A small network was shown many inputs. Here are its activations along a few directions, one row for each input.
Each table varies a few parts of the input and shows all the possible inputs, shuffled.
A made-up example of a description, with smaller parts first: one of 5 places around a ring, together with either a single point or one of 11 places along a line or (one of 3 separate values, together with one of 4 places along a line).
Shared parts are said once, and a part with two or three values counts as separate values.
In the rows, zero is written as 128.

Other details of the inputs shift rows strongly along two fixed directions, in all tables alike. That doesn't count.

Table:
R1: [122 176 131 169 118  90 168 112 131 116 165]
R2: [114 147 168 165 146 132 177 112  57  98 175]
R3: [104  97 176 159 196 165 148 127  44  97 162]
R4: [139 213 141 135  62  60 193 104 153 119 153]
R5: [ 99  41 106  82 204 168  47 160 171 128 100]
R6: [108  49 164 137 233 194 117 138  78  76 157]
R7: [ 89  39  81 104 199 163  34 159 142 149 113]
R8: [145  90 135 153 162 188 114 134  93 121 119]
R9: [103  90  98  85 151 134  66 148 154 150 106]
R10: [160 171  96 121  55 105 124 121 173 160  96]
R11: [163 173 147 167  82 124 177 110 102 129 128]
R12: [174 205 141 153  34  87 196 103 123 137 125]
R13: [118 136 180 162 163 132 181 115  85  85 169]
R14: [122 172 103  98  86  73 122 127 205 147 115]
R15: [123 173 121 116  96  83 140 126 179 135 125]
R16: [120 106  94  63 116 103  81 146 213 148  91]
R17: [134 209 106 102  47  46 151 116 206 145 124]
R18: [149  88 143 146 154 180 122 132  90 120 117]
R19: [119 128 115  86 102  98 112 136 150 151 107]
R20: [105  77 105  71 149 131  69 152 157 155  95]
R21: [152 128  66 129  89 123  84 135 178 169  91]
R22: [159 112  94  95  92 136  92 138 169 156  82]
R23: [107  86 108  87 150 140  82 144 138 140 115]
R24: [135  46 123 141 200 217  76 145  95 120 111]
R25: [118 148 171 172 165 135 179 114  84  84 178]
R26: [160 168 169 192 105 145 204 101  53  98 164]
R27: [102 102 173 166 195 166 150 124  42  97 167]
R28: [109 150 172 171 153 133 178 114  55 102 173]
R29: [115 108  83  51  96  97  69 146 192 170  85]
R30: [171 212 130 160  40  92 187 101 125 135 132]
Description of these inputs: one of 3 separate values, together with either a single point or one of 9 places around a ring.
Question: Changing only the choice among 3 separate values turns R26 into R4. The same change can be made to R10. Which row results?
Answer: R25

Table:
R31: [145 110 131 100 128 162 116 132 120 127 108]
R32: [145 121 156 137 144 156 129 134  97 118 105]
R33: [108 168 148 127  98  75 172 119 106 148 147]
R34: [105 174 154 147 104  73 186 117  86 121 147]
R35: [124  97 112 108 116 124 107 133 106 142 123]
R36: [107 114 167 116 169 141 140 126 102  99 146]
R37: [116 135 124  65 121  94  93 139 191 147  95]
R38: [109  44 130  96 195 179  74 151 157 121 108]
R39: [ 86 115 139 150 181 153 120 128 106 112 165]
R40: [140  95  88 127 141 139  99 131 150 119 128]
R41: [120 121 173 122 160 143 149 121  83  93 156]
R42: [130 190  79  94  65  34 116 128 242 167 100]
R43: [132  71 156 159 174 187 129 129  31 115 144]
R44: [152 111 113 154 151 159 129 122 114 118 137]
R45: [136 122 120 153 143 172 118 122  96 128 141]
R46: [149  86 164 176 173 195 141 127  83 111 121]
R47: [ 99  80  76  91 160 152  46 147 167 143 111]
R48: [142 159 151 163  94 115 159 123  82 150 120]
R49: [150 175 160 134  87 104 180 109  95  98 151]
R50: [139 166 156 146  93 107 196 109 121 104 158]
R51: [ 92 124  83  83 145 110  56 150 199 159 103]
R52: [132 176 119 150  97 122 155 113 112 129 152]
R53: [148 193 127 167  78 113 143 114 130 154 122]
R54: [149  93 145 193 186 183 128 133  81 110 136]
R55: [101  74  97  79 137 124  79 149 134 156 104]
R56: [121 173 142 171 117  86 176 108 131 102 169]
R57: [161 197 140 147  44  78 193 104 142 118 142]
R58: [140 155  69  94  72  70 103 132 225 160 110]
R59: [150  95 119 120 131 174 120 133 138 127 107]
R60: [111 103 103  70 137 115  88 156 213 144  86]
Question: What is each input in this table made of?
Answer: one of 5 places around a ring, together with one of 6 places along a line
Question: Changing only the place on the ring of 5 turns R41 into R58. The same change can be made to R49. Which row results?
Answer: R40
Question: Which other rows does R52 become when the place on the line of 6 takes its other values? List them by row number.
Answer: R39, R45, R47, R51, R53
Question: Start at R36 and move only the place on the ring of 5, one step at a time. The first step leads to R38. Which rows follow, in order?
Answer: R56, R39, R33

Table:
R61: [141 159  94 107  60  88 108 129 181 175  81]
R62: [156 147  81  97  55  88  93 132 201 178  66]
R63: [154 217 142 161  41  63 197 104 119 145 132]
R64: [164 154  87  83  36  97 104 130 222 182  58]
R65: [ 95  48 162 159 239 201 103 145  41 100 145]
R66: [101 136 142  89 125  89 115 141 177 134 119]
R67: [182 216 124 137  19  71 201 102 150 137 121]
R68: [165 232 117 179  58  76 180 107 163 145 133]
R69: [ 96  69  93  36 170 132  42 153 209 140  86]
R70: [129  61 162 163 212 220 112 135  41 104 138]
R71: [120 240 150 109  43  28 191 108 182 132 133]
R72: [ 95  22 109  60 219 165  48 160 162 114 110]
R73: [113 142 100  82  93  72 112 134 180 149 120]
R74: [112 134 191 159 172 116 189 114  73  70 179]
R75: [115 122 175 187 172 156 183 108  20  80 194]
R76: [ 81  53 168 139 235 188 111 149  62 101 153]
R77: [119 147 151 194 145 134 181 106  68  91 193]
R78: [106 128 118 111 119 117  97 142 138 162 111]
R79: [149 163  74  80  36  83  90 130 217 193  57]
R80: [130  68 134 143 189 186 111 128  67 102 141]
R81: [150 155 180 194 129 148 191 108  45 109 154]
R82: [148 130 100 106  93 134 102 137 145 151 107]
R83: [132  46  69  70 144 154  26 166 175 161  76]
R84: [ 97  56 169 127 232 175 121 137  76  73 170]
R85: [ 92  43  96  64 192 147  36 167 171 156  91]
R86: [142 147 150 200 138 145 182 103  66  92 181]
R87: [141 157 167 180 128 145 185 104  44  96 173]
R88: [106 142 174 162 147 115 188 120  68 101 180]
R89: [155 128 195 201 158 190 195 106  32  83 152]
R90: [167 209 133 150  44  81 189 104 115 135 142]
R91: [141 164  67  73  37  78  85 126 214 184  71]
R92: [177 202 117 155  42  90 186 103 159 127 135]
R93: [136 153  99 105  80 107 110 126 162 165  92]
R94: [169 156  83  86  33 102 101 134 206 166  78]
R95: [113 163 180 148 132  91 193 109 110  91 162]
R96: [121  72 150 154 199 197 114 129  60 111 125]
R97: [140 159 157 222 168 151 172 112  73  97 173]
R98: [131  53  64  60 139 143  33 156 192 170  61]
R99: [ 97  21  85  71 208 190  26 165 136 137 104]
R100: [166 156  94 140  97 127 113 129 204 149  94]
R101: [107 199 163 144 103  85 196 105 103 121 164]
R102: [ 87  37  96  64 200 171  38 168 148 135 114]
R103: [151 121  96 138 110 135 111 123 151 138 126]
R104: [117 169 144 202 152 125 169 115  97 106 176]
R105: [116 192 141 165  96  80 195 104 118 108 186]
R106: [ 91  67  91  85 208 147  42 169 215 129 106]
R107: [ 84  30 100  62 218 179  33 163 150 136 105]
R108: [136 245 121 141   5  19 194 103 158 158 128]
R109: [146  96 120 132 131 148 114 132 114 134 110]
R110: [105 166  86 111 111  77  98 134 224 161 117]
R111: [ 99  66 143 137 206 190 100 139  67 108 148]
R112: [134  60  69  60 142 169  30 160 186 169  64]
R113: [137  52 137 144 196 199 109 136  66 107 133]
R114: [125 219 143 146  59  67 182 111 117 145 147]
R115: [164 148 104 101  70 130 120 127 173 152  88]
R116: [111 157  93  48  76  64 100 129 224 149 103]
R117: [160 144 184 184 133 173 184 113  55  99 149]
R118: [ 94 129 199 181 193 154 191 109  31  85 186]
R119: [160  90 128 132 126 163 121 132 124 126 105]
R120: [164 143 170 178 112 150 189 111  80 107 137]
R121: [101  48 155 155 219 188 116 141  45  98 155]
R122: [ 92  65  99  39 171 136  38 162 209 146  85]
R123: [128 219 128 130  60  42 189 100 183 111 159]
R124: [118 116 112 108 118 111 109 139 130 143 130]
R125: [115 157 157 145 135 106 184 105  84  99 177]
R126: [164 141 163 171 117 158 182 118  67  95 157]
Question: Changing only one part turns R101 into R122. The same change can be made to R85. Which row results?
Answer: R95
Question: Changing only one part turns R98 into R119. The same change can be made to R93. Which row results?
Answer: R117
Question: What is each input in this table made of?
Answer: one of 6 places along a line, together with either one of 2 separate values or one of 9 places around a ring
Question: Which other rows agree with R78 in the place on the line of 6? List them by row number.
Answer: R65, R75, R77, R99, R104, R108, R111, R114, R121, R124
Question: Which other rows does R62 become when the place on the ring of 9 takes its other values? List them by row number.
Answer: R70, R79, R81, R82, R90, R109, R112, R113
Question: Which other rows does R68 become when the choice among 2 separate values takes its other values? List them by row number.
Answer: R103
